Each row below holds a small network's activations on one input, seen along a few directions.
In each table, some parts of the input vary, and every possible input appears once, in random order.
A made-up example of a description, with smaller parts first: values(2) and (point or line(11) or (ring(5) and line(6))).
Shared parts are said once, and a part with two or three values counts as separate values.
In the rows, 128 means zero.

Other details of the inputs shift rows strongly along two fixed directions, in all tables alike. That doesn't count.

Table:
R1: 119 137 119 113  49 187  86 108 113  64  78 102
R2: 129 105 132 126 159  89 182 142 130 138 173 146
R3: 110  97 100 107 108 130 217 111 104  85  90 105
R4: 136 165 118 111 131 127  89 137 133 159 127 118
R5: 128 131 107 144  65 179  88  84 136  54  42  95
R6: 144 154 141 146 114 120  90 146 147 159 164 137
R7: 135 176 113 158 154 132  61 109 139 148 119 137
R8: 126 119  84 130  66 163 121 126 105  79  99 110
R9: 137 160 126 111 129 155  69 146 136 160 125 121
R10: 126 106 143 131 143  90 176 138 133 134 167 143
R11: 131 152 145 120 141 134  85 137 135 150 157 132
R12: 121  80 120 152 201  95 188 114 128 132 133 129
R13: 129 156 113 108  52 166 104 108 128  86  64 100
R14: 134 150 157 124 126 115  90 139 141 155 151 142
R15: 105  71 131 115 114 140 217 118 100  93 103 127
R16: 135 169 148 120 121 151  65 148 147 162 134 125
R17: 123 104 122 109 172  98 178 137 122 164 141 128
R18: 133 150 115 141 106 137  94 145 130 133 149 126
R19: 120 121 142 122 160  90 188 133 128 156 150 128
R20: 137 173 105 155 155 140  51 110 133 151 115 133
R21: 136 111 127 163 185  87 158 117 117 131 143 142
R22: 135 152 135 160 161 112 109 102 143 152 126 144
R23: 107  95  93 151 108 145 190  74 100  56  60 114
R24: 130 153 150 129 131 114  88 148 138 148 161 136
R25: 137 168 134 138 106 130  63 155 148 149 158 138
R26: 131 100 121 123 150  96 172 138 125 134 161 142
R27: 124  93 132 115 173 121 178 139 121 155 146 137
R28: 125  96 163 120 162 107 189 134 130 160 153 148
R29: 138 146 160 121 141 134  99 141 153 172 147 138
R30: 128 114 144 112 147 100 172 128 138 154 134 127
R31: 131 143 122 109  61 183  98 119 131  93  72 105
R32: 121 129 104 105  74 191  88 120 107  94  74 112
R33: 132 171 140 115 118 137  60 142 147 164 128 119
R34: 136 160 135 116 131 146  51 136 131 151 143 127
R35: 109  81 102 105  98 162 213 118 100  69  78 106
R36: 135 156 121 132 114 131  86 152 141 138 153 135
R37: 133 145 130 155 167 124  81 122 152 144 132 123
R38: 134 149 124 120 128 126  78 144 129 137 144 130
R39: 111  92 106 147  99 154 161  88 120  51  60  98
R40: 135 107 143 138 149  86 187 145 143 149 175 151
R41: 136 134  82 147  82 169  74  94 101  57  55 107
R42: 127 160 143 124 104 138  63 140 133 137 135 132
R43: 118  96 147 119 174 112 191 141 119 157 158 148
R44: 122 102 141 118 171 119 178 142 127 154 152 139
R45: 117  76 121 114  83 129 213 108 106  56  92 117
R46: 136 158 136 148 114 124  84 149 137 153 164 135
R47: 128 107 160 120 148 108 167 124 133 141 156 136
R48: 122 117 153 122 152 125 148 140 134 155 149 135
R49: 122  76 112 117  79 127 213 108 114  57  98 121
R50: 130 145 135 119 146 117  85 146 127 159 153 139
R51: 120 129 102 105  95 152 133 121 119 104  87 106
R52: 139 149 112 132 118 129  84 152 136 143 153 137
R53: 117 104 143 121 166  94 176 141 120 143 164 146
R54: 145 167 135 167 137 120  48 118 134 135 128 131
R55: 121 103 140 123 168  90 185 143 123 137 170 142
R56: 142 108 137 163 161  90 164 104 122 120 127 140
Each input here is: line(4) and (values(3) or line(11)).
Question: Changing only the line(4) part turns R56 into R41. The same change can be made to R45. Which row results?
Answer: R38
Question: Change only the line(11) part in R14. List by row number the other rows that result.
Answer: R6, R13, R28, R29, R30, R31, R40, R45, R47, R49

Table:
R57: 129 112 122 130 104 159 122 103 123  82  80 118
R58: 122 107 133 110 180  91 197 129 121 167 149 134
R59: 129 151 122 146 139 127 112 110 135 141 109 131
R60: 128 168 137 116 132 139  91 140 143 173 128 132
R61: 122 125 125 138 181  99 159 112 123 138 129 130
R62: 140 167 117 141 139 128  77 110 134 147 112 124
R63: 130 141 106 135 115 145  98 114 126  95  89 109
R64: 126 103 143 144 163  92 153 124 132 133 148 135
R65: 131 172 146 104 125 149  39 137 133 165 121 124
R66: 122 106 140 112 157  77 198 150 118 144 177 143
R67: 113  73 132 118 122 138 233 122 112 103 111 118
R68: 125 129 156 130 143 122 140 146 148 164 166 134
R69: 129 140 123 126 143 129  90 162 135 164 172 140
R70: 132 162 136 151 133 146  76 110 135 143 112 125
R71: 127 130  99 140  82 160 123 105 126  80  64 109
R72: 134 136 143 154 115 122 120 123 130 118 144 136
R73: 138 143 155 109 131 149  86 141 146 157 136 131
R74: 118 120 112 148  71 169 122 103 125  62  78 106
R75: 122 100 129 104 116 142 153 129 115 113 104 114
R76: 114 131 115  98 119 148 135 118 111 110  96 111
R77: 131 154 148 101 120 163  72 127 136 147 114 128
R78: 137 169 133 120  81 138  82 151 140 141 140 135
R79: 128  84 106 136 112  97 215 105 106  78 118 126
R80: 124 152 117 116 147 145  77 146 123 166 145 135
R81: 119 126 123 117  39 169 133 123 112  71  94 112
R82: 132 129 139 140 129 135 105 118 142 117 129 131
R83: 123 118 120 129 111 158 124  91 117  85  73 120
R84: 134 167 148 113 110 144  41 150 148 154 140 123
R85: 123  79 101 140 129 105 216 103 118  83 112 117
R86: 131 125 166 116 160 113 127 148 153 170 174 145
R87: 134 145 117 120 139 146  80 157 130 160 149 131
R88: 135 153 115 148 163 133  71 129 127 158 139 140
R89: 130  86 117 152 193 102 183 135 115 142 156 147
R90: 134 144 127 125 129 120  92 163 122 158 180 147
R91: 133 105 154 143 172  69 164 133 124 148 175 151
R92: 139 148 134 136 132 135  63 124 135 134 114 122
R93: 127 117 133 120 145 115 176 144 139 157 140 133
R94: 124 100 136 156 176  81 199 126 141 146 156 145
R95: 113  72 128 102 100 115 217 127  95  82 119 125
R96: 127 115 125 132  80 146 128 105 115  68 100 127
R97: 128 110 144 107  97 133 154 132 122 105 133 137
R98: 137 119 105 138 124 127 145 110 126 106  99 113
R99: 115 101 104 138 124 123 172 109 119  76 106 113
R100: 126 147 126 114 116 135  98 142 141 134 134 118
R101: 132 134 112 153 147 127  94 137 131 135 150 139
R102: 126 119 111 110  99 135 152 131 130 113 119 111
R103: 130 153 135 124 116 131 106 151 155 158 145 131
R104: 127 118 118 147 101 157 132 105 123  90  84 113
R105: 136 121 136 115 170  95 162 147 139 178 164 132
R106: 141 161 119 150 121 135  50 144 125 137 157 143
R107: 114 133 120 110  70 188 121 109 114  89  64 102
R108: 122 101 136 112 181  94 196 146 127 157 157 130
R109: 134 121 145 153 163  72 172 136 137 156 175 155
R110: 144 166 134 115 112 113  83 153 140 161 165 135
R111: 122 128 100 129  73 142 126 107 106  54  88 114
R112: 127 130 143 139 180 101 119 116 125 160 135 138
Question: Changing only one part turns R83 into R77. The same change can be made to R74. Which row results?
Answer: R68
Question: What is each input in this table made of?
Answer: values(2) and line(4) and (point or ring(6))
Question: Change only the line(4) part in R65. List by row number the other rows that result.
Answer: R75, R84, R95
Question: Change only the values(2) part in R81. List by row number the other rows that result.
Answer: R72

Table:
R113: 132 124 111 140  80 135 138 118 124  90 107 122
R114: 132 167 170 124 134 115  93 164 152 185 184 140
R115: 140 150 155 101 163 127  87 174 144 205 176 133
R116: 122  97 133 134 151 116 157 111 116  99 120 130
R117: 131 148 118 143 178 113  95 136 135 168 140 135
R118: 120  87 129 138 146 125 164 106 108 100 115 126
R119: 129 119 138 143 116 134 123 103 129 102 103 120
R120: 124  91 143 149 189 110 179 124 120 143 158 151
R121: 109 105 114 103  83 157 149 140 105  90 119 119
R122: 126 180 133 110  41 182  39 142 141 110 104 110
R123: 134 138 148  98 160 122 111 166 143 189 175 139
R124: 143 166 117 130 119 118  58 142 133 130 148 130
R125: 129 144 122 143  64 192  74  99 130  74  69 112
R126: 129 127 146 102 118 135 150 141 145 148 135 123
R127: 116  78 152 109 168  85 243 140 136 155 165 142
R128: 115 103 110  91 102 155 155 139 114 104 114 118
R129: 126 137 107 134 110 139 122 100 128 105  80 107
R130: 124  88 114 134 104 102 210 111 112  82 118 122
R131: 136 142 127 133 104 108 120 124 135 106 130 124
R132: 119 117  99 135 104 147 157  96 120  85  66 108
R133: 122 109 112 138 104 160 115 105 113  74  81 119
R134: 118 104 104 138 168 119 170 120 115 136 121 128
R135: 128 118 138 145 154 132 114 122 126 132 131 140
R136: 130 134 118 144 143 133 145 115 136 139 115 125
R137: 118 119 137  91  92 137 163 100 104  98  79 119
R138: 134 128 112 139 131 110 117 139 121 124 149 138
R139: 143 166 169 109 139 128  81 161 161 200 160 128
R140: 125 126 117 142 141 126 151 112 133 132 105 121
R141: 143 171 117 142 117 134  38 150 136 152 153 140
R142: 124 123 106 138 164 132 143 125 120 142 128 130
R143: 128 108 147 149 150 115 147 113 135 123 125 137
R144: 130 134 122 134 197  92 135 131 132 164 151 132
R145: 125 110 146 108 164 104 162 162 131 172 188 148
R146: 131 150 156  95 160 110 101 134 116 174 148 142
R147: 134 117 127 144 126 106 170 132 127 126 151 141
R148: 126 124 113 136 178 105 142 123 122 153 136 126
R149: 128 140 129 133  81 160  85  97 130  71  75 108
R150: 125 103  99 135 114 130 169 131 105  97 132 134
R151: 112 108 117 106  84 158 151 142 103  93 121 119
R152: 136 163 134 137 161 105 102 124 151 160 131 125
R153: 132 130 148 149 131 135 109 114 140 128 121 132
R154: 147 192 123 143  71 146  14 135 150 124 118 126
R155: 114  87 139 108 112 118 217 132 126 114 137 132
R156: 141 157 114 134 115 119  64 138 126 134 148 129
Question: What is each input in this table made of?
Answer: values(2) and (point or line(6) or (values(3) and line(5)))
Question: Changing only the values(2) part turns R135 into R153. The same change can be made to R145. Which row results?
Answer: R155
Question: Change only the values(2) part in R143. List by row number the other rows that result.
Answer: R133
Question: Change only the line(6) part in R128. List by row number the other rows that result.
Answer: R115, R121, R123, R145, R151
Question: Change only the values(3) part in R154. List by row number the other rows that result.
Answer: R132, R143

Table:
R157: 125 110 116 149 101 132 153 105 120  77 101 123
R158: 131 143 136 123 184 121  96 141 131 179 149 136
R159: 124 109  97 143 106 128 160 110 112  80  99 119
R160: 115 117 105  87  34 176 135 131 114  60  83 101
R161: 141 183 140 102  78 160  33 164 149 154 144 120
R162: 134 142 114 141 154 124  85 137 122 141 144 136
R163: 116  79 136 103 126 116 217 149 118 129 149 135
R164: 127 109 157 133 174 100 167 119 135 152 142 137
R165: 109 110  99  87  18 184 149 123  99  41  70  99
R166: 123 100 152 136 176  96 196 118 133 146 139 136
R167: 130 100 127 149 165  74 192 122 123 131 154 143
R168: 122 120 114 124 127 136 158 112 120 113  95 115
R169: 142 158 137 156 142 105  86 131 147 150 153 139
R170: 144 187 149 103  98 155  26 165 150 173 159 138
R171: 124 101 125 150 120 132 151 109 118  87 116 130
R172: 129 110 145 130 190  78 187 125 133 168 154 140
R173: 136 153 119 151 150 118  84 135 137 152 149 136
R174: 135 144 113 145 149 123  87 132 129 142 144 134
R175: 129 144 124 122 159 134  99 130 132 161 129 127
R176: 127 107 118 146 102 131 148 103 117  76 102 123
R177: 122 106 135 131 200  95 186 131 130 174 154 138
R178: 117 103 133 126 116 154 148 104 120  95  88 118
R179: 135 156 144 134 143 124  97 124 147 156 127 129
R180: 133 181 136 101  59 174  31 153 134 135 129 122
Question: What is each input in this table made of?
Answer: ring(6) or (values(2) and line(9))
Question: Change only the line(9) part in R175. List by row number the other rows that result.
Answer: R158, R164, R166, R168, R172, R177, R178, R179
Question: List by row number the other inputs of the same sort as R163.
Answer: R160, R161, R165, R170, R180
Question: Change only the values(2) part in R171. List by row number the other rows that result.
Answer: R178

Table:
R181: 135 160 126 117  55 161  72 122 144  99  84  99
R182: 151 168 140 163 178 102  74 132 149 183 167 143
R183: 135 141 106 116 103 136 104 147 130 116 125 120
R184: 113  95 108 117  94 146 190 125  99  98 114 125
R185: 129 173 158 130 132 127  76 152 148 181 166 145
R186: 119  84 155 119 156  91 211 130 116 127 159 149
R187: 126  97 115 154 132 122 180 103 105  90 103 123
R188: 119  85 113 154 125 124 176 102 107  81  94 118
R189: 107 147 117  98 130 160  99 119 111 130  80  97
R190: 124 100 152 162 222  56 177 133 141 179 182 160
R191: 145 173 141 126 140 100  72 156 144 184 176 144
R192: 119  83 119 111 102 132 184 118  98  84 120 129
R193: 123  84 112 113 114 138 169 135 109  86 122 124
R194: 122 155 128 118  61 185  74 126 145 106  91 104
R195: 135 173 119 149 125 139  46 118 146 122 117 131
R196: 145 177 141 119 109 124  71 141 143 151 141 135
R197: 135 116 139 157 220  65 178 121 141 174 190 154
R198: 133 123 128 106 153 156 127 116 133 157  91 126
R199: 119  85 135 112 101 137 182 111 121  83 106 111
R200: 128 142 109 119 109 157  97 151 130 129 133 123
Question: What is each input in this table made of?
Answer: values(2) or ring(6) or (values(3) and line(4))
Question: List by row number the other inputs of the same sort as R189.
Answer: R198
Question: A walk changes only the ring(6) part. It starts at R187 and steps to R182. List the rest of the walk in order.
Answer: R197, R195, R190, R188
